A small network was trained on invented records. Each row is its activation on one of them, seen along a few directions.
After each row come some of the record's fields: T, N, G, C.
Not every record has every field; a missing one is left out.
The largest differences between rows may come from other fields.
Random noise pushes rows far along 5 fixed directions. That doesn't count. These rows show it; they differ only by the noise:
[ -89  131  -46  103 -231  -11   97    2  192  -37  -44  157  -58  123
   78  243 -118 -102  -75   82    0   38]
[ -51  -58  388  326 -100  112   82 -134 -394 -127  111   41 -134  -96
 -239  -16 -197  122 -260  -83 -344  -11]
[  -9  291  166  -64   -4   50  238  410   79   60 -121   59 -449 -169
 -482 -127 -159 -324 -247  113  216    7]
[ -15   43  286  470 -548   81  -18 -512 -148  -44  102  381  188  371
  435  128 -306  312 -238  119 -427   59]
[-257  -94  142  463 -392  226  -23 -199  -73  -21  -11   99  -47   79
  -64  219 -140  113 -528  -20 -270   97]
[  24  127  223  351 -310  102   73 -195  -38  -83   83  227  -82  100
   66  276 -246   19 -214    3 -276    2]
[-165   82  153  -62 -205  -65  123   78 -102  115 -150  162  -38  167
  -37 -485 -141   87 -178  290  126  103]

[ 572  426  647   92  -36  -90  324 -135 -279 -132  278  361 -215   31
   54 -147 -415  -30  255   60 -259 -226]
T is t3, N is n1, C is c2
[-376 -436 -374 -378  141 -198   13   66  143 -103 -221 -136  458  139
  166 -335  354  201  417   95  191   51]
T is t2, N is n1, C is c2
[ 355  432  153  -36 -282 -245  444  -62  302   73   59  528 -222  129
  267  106 -427 -253  230  218  -32 -136]
T is t2, N is n2, G is g1, C is c2
[ 546  497  416 -219  186 -280  488  156  -90 -241  224  199 -327 -139
  -58   63 -346 -307  604   11  -63 -272]
T is t3, N is n1, C is c2
[ 226  -37   83 -179  583  102 -116  249 -179 -187   85 -298  -75 -381
 -404   11  211 -119  292 -292   -4 -129]
T is t1, N is n1, C is c1
[ -76  -28   79 -281   67 -219   45   50 -246   17  -81   25  161  160
   91 -594  -20  210  212  236  135   56]
T is t4, N is n2, G is g3, C is c2
[-349 -241 -131   43 -400  150  120    4  348  208 -273  226   93  181
  -41 -325   62   92 -412  249  130  115]
T is t2, N is n1, C is c2
[-114  147   48  175 -223  198 -219  145 -175  455  -82 -255 -424 -148
 -324 -341 -101  -56 -911   65  226  218]
T is t3, N is n2, G is g4, C is c1
[ -82 -241 -235 -387  -15 -105   -7   15  205  267 -208   93  299  223
  177 -743  228  228  106  292  326   46]
T is t1, N is n1, C is c2
[   6  132   65   85  436    3  229  393   -7 -394  114 -229 -455 -531
 -613  767  -48 -537  219 -399 -126 -170]
T is t4, N is n2, G is g3, C is c2
[-187  221 -386 -547  252 -151  123  716  354  215 -287 -321 -362 -202
 -409 -232  220 -482  -16  153  759   92]
T is t3, N is n1, C is c1
[  17  106 -166 -221 -319 -221    7 -271  419  -88 -168  443  653  672
  929 -109    1  245  614  350   67    6]
T is t2, N is n1, C is c2
[ 181 -121   90  -88  106   94  -74  -61  -61   66   37   27  110    4
  -36 -370   99  173   34   16   -6  -56]
T is t1, N is n1, C is c2
[ 171   -5   29  172  190  225 -192  -59   49 -174  106  -53   52 -141
  -59  432  119  -67   91 -274 -200  -82]
T is t1, N is n1, C is c1
[-238 -308 -150 -266  190  132 -276  235 -133  229 -205 -359  111  -26
 -286 -753  366  236 -302  102  365  145]
T is t1, N is n1, C is c2
[-258 -368  -60   96    3  252  351  267  315  -46 -111   16 -291 -360
 -717   96  108 -235 -337 -133  -16  -78]
T is t2, N is n1, C is c2
[  39 -650  -38 -228  587  -79 -109 -137 -432 -222  178 -397  344 -244
 -159 -336  373  384  481 -310 -205 -161]
T is t1, N is n1, C is c2
[  61  352   25 -218   24 -101  310  283  395 -291 -140  237  -13   86
   35  258  -83 -329  512   92  122 -123]
T is t4, N is n1, C is c2
[-239 -234  235   12  -61 -213  223 -198 -320 -170  -54  164  263  118
  157 -304 -127  272  262   96 -265  -26]
T is t2, N is n2, G is g3, C is c2
[-231 -264 -605 -178  242  -40  193  278  535 -312   15 -266  -69 -274
 -297  813  315 -398  348 -302  135  -80]
T is t4, N is n1, C is c2
[ -11  135  628  672 -504  416  170 -157 -233   50   82  150 -422  -86
 -362  122 -387    8 -882  -62 -382  -27]
T is t3, N is n1, C is c2
[ -13 -131 -362  134  215  237 -394   18  209 -149   69 -355   96 -148
  -27  697  338 -100  -13 -357  -37   18]
T is t1, N is n1, C is c1
[ 267  335  246   87  -41 -242  -65 -253 -370  -75  211    6   37  147
  462  137 -258   92  253    2 -188  -30]
T is t3, N is n2, G is g2, C is c1
[-209  124  -73 -526  530 -111  -85  709 -249   26 -226 -596 -232 -284
 -548 -534  258 -215   50   35  586  100]
T is t3, N is n1, C is c1
[ 496  645  301 -259   81  -72  -41  116   43 -131   -2  319  108  266
  347 -160 -184  -83  539  229  113  -57]
T is t4, N is n1, C is c1
[ 230 -132 -157  -45  270  -71  260    0  328 -407  194   29   17 -227
  -46  708   85 -239  617 -323 -237 -266]
T is t2, N is n1, C is c2
[ 524  308  297  184  143  200 -123  -69  -59 -142  237  104 -123 -119
  -22  335 -106 -112  106 -187 -243 -131]
T is t1, N is n1, C is c1
[ 491    1  195   16  181  -50  187  -78 -104   98  275  117 -313 -309
 -230 -111 -195  -83   49 -140 -186 -195]
T is t1, N is n2, G is g8, C is c2
[ -95 -399   35  155  -50  109  190 -159   46 -169   55   64   92 -105
 -149  114   54  112   10 -152 -298 -107]
T is t2, N is n1, C is c2
[ 246 -335 -200  -75  204 -316  -49 -428 -191 -133  352  -73  301   32
  423  173   56  287  554 -174 -291 -123]
T is t1, N is n2, G is g1, C is c2
[-143 -200 -615 -224   -3 -129  -38   57  519  149 -100  -90  118   91
  188  218  248  -80   91   35  301   27]
T is t1, N is n2, G is g3, C is c2
[ 590  248  436 -342  354  -84  250  194 -188   15  131  177 -211 -161
 -266 -638 -126  -62  371   94   76 -224]
T is t1, N is n1, C is c2
[-160 -257 -365 -235  225 -117  -67  127   -3   44   25 -457   -1 -133
 -127  -31  293   -1   44 -119  252   15]
T is t3, N is n1, C is c2
[ -17 -327   32  192  282  325 -136   75  -90 -158   83 -342  -94 -364
 -504  225  241    7 -219 -383 -183  -99]
T is t1, N is n1, C is c2
[ 165 -152  715  610 -175  243  158 -529 -488 -445  299  342  135  -27
  -18  259 -310  304   43 -239 -886 -180]
T is t4, N is n1, C is c2
[ 119  405  -97  185 -260  242  -24  179  515   48  -49   19 -292   41
  -17  592  -58 -363 -333  -33  171  -11]
T is t3, N is n1, C is c2
[-218   90  140  218  -83  244   66  192   63 -196 -113   36 -152 -126
 -350  308  -45 -208 -219  -73 -101   45]
T is t4, N is n1, C is c1
[-205  -64  201 -133  -67   50   78  108 -153  -18 -190  156  140  108
 -128 -581  -15  153  -21  238   56  105]
T is t4, N is n1, C is c1
[  35   29  -89  -76  -66   83 -276 -100  124   77 -109  100  342  279
  353 -204  141  183   76  140   97   84]
T is t1, N is n1, C is c1

Which values does each new row have?
[ 172  337  152  294 -128   34   62 -127  111 -216  121  307  -82   34
  167  679 -254 -221  142  -86 -283  -47]
T is t4, N is n2, G is g3, C is c1
[   6 -400    7  258   71  -19   81 -371 -228 -239  320 -165   84 -152
   -7  392   70  159  136 -354 -419 -154]
T is t3, N is n1, C is c2
[  58  -22  353 -425  236 -463  246  -47 -626 -125   44  110  225  131
  138 -894 -152  321  642  260  -24  -45]
T is t4, N is n2, G is g3, C is c2
[ 165 -275  217  227  -64  -82   88 -448 -324  -22  265  155   96   13
  140  -96 -137  314   33  -72 -424 -106]
T is t1, N is n2, G is g3, C is c2
[ 418  518 -331 -568  217 -205  472  571  908 -199  -53  258 -279  -84
  -82  483  -19 -727  772   83  451 -216]
T is t4, N is n1, C is c2
[ 348  108  125   97   66  164 -157 -113   12  -65  148    6   35   11
   80  158   15   52   51 -124 -130 -104]
T is t1, N is n1, C is c2
[ -39   71 -245  178 -546  121   27 -275  677    2  -92  458  294  475
  545  421  -28   18  -10  175  -19   20]
T is t4, N is n1, C is c2
[-740 -491 -154 -351   63 -362   45   68 -391   14 -331 -171  423  162
   76 -836  185  378  175  285  179  226]
T is t2, N is n2, G is g3, C is c1
[-291  -20  128  276 -323  323   -2   18  150  -38 -200  241   41   97
 -144   42  -35   -5 -393   95  -95  127]
T is t4, N is n1, C is c1
[-184 -100 -217  -46   86   54 -300  100  -34  146 -110 -223   59   -2
  -33  -93  179   61 -217   19  173  156]
T is t1, N is n2, G is g3, C is c1
[ 250  227  -23  -86  -50   51 -324 -125   85   38  -13   75  305  309
  473  -92   59  166  169  118   78   44]
T is t1, N is n1, C is c1
[ 267  -84 -224 -121  217   24  -41  -33  323 -115   90  -67  126  -63
  105  329  205  -59  361 -200  -12 -178]
T is t1, N is n1, C is c2
[-362 -463 -104  336 -188  108   58 -247  -28  -74   59 -148   65  -59
  -82  274  118  137 -292 -203 -240   -1]
T is t3, N is n1, C is c2
[-264    9  266  206   -4   85  -71   52 -433 -127  -31 -131  -75  -88
 -235  -23 -109   57 -240  -49 -159  113]
T is t4, N is n2, G is g3, C is c1
[-132  516  182  253 -458  244  117  253  319   85 -219  219 -341  107
 -118  279 -264 -358 -534  182  155  109]
T is t3, N is n1, C is c1
[ 123 -283 -149   -6  339  107  -26    5   76 -189  166 -228    4 -287
 -249  341  240  -62  205 -353 -126 -162]
T is t1, N is n1, C is c2
[-188 -190 -234 -368  -98 -382    3 -179  -61   63  -69  -30  470  433
  576 -524  124  369  395  294  225   75]
T is t3, N is n1, C is c2
[ 238  -28  117  -16  311 -327 -202 -309 -683 -113  361 -333  119  -51
  307   11  -34  267  371 -187 -234  -45]
T is t3, N is n2, G is g3, C is c1
[-382 -147  -97  -68  182 -128  108  179 -113 -300  -94 -144   48 -146
 -201  229   64 -106  248  -93  -54   53]
T is t4, N is n2, G is g3, C is c1
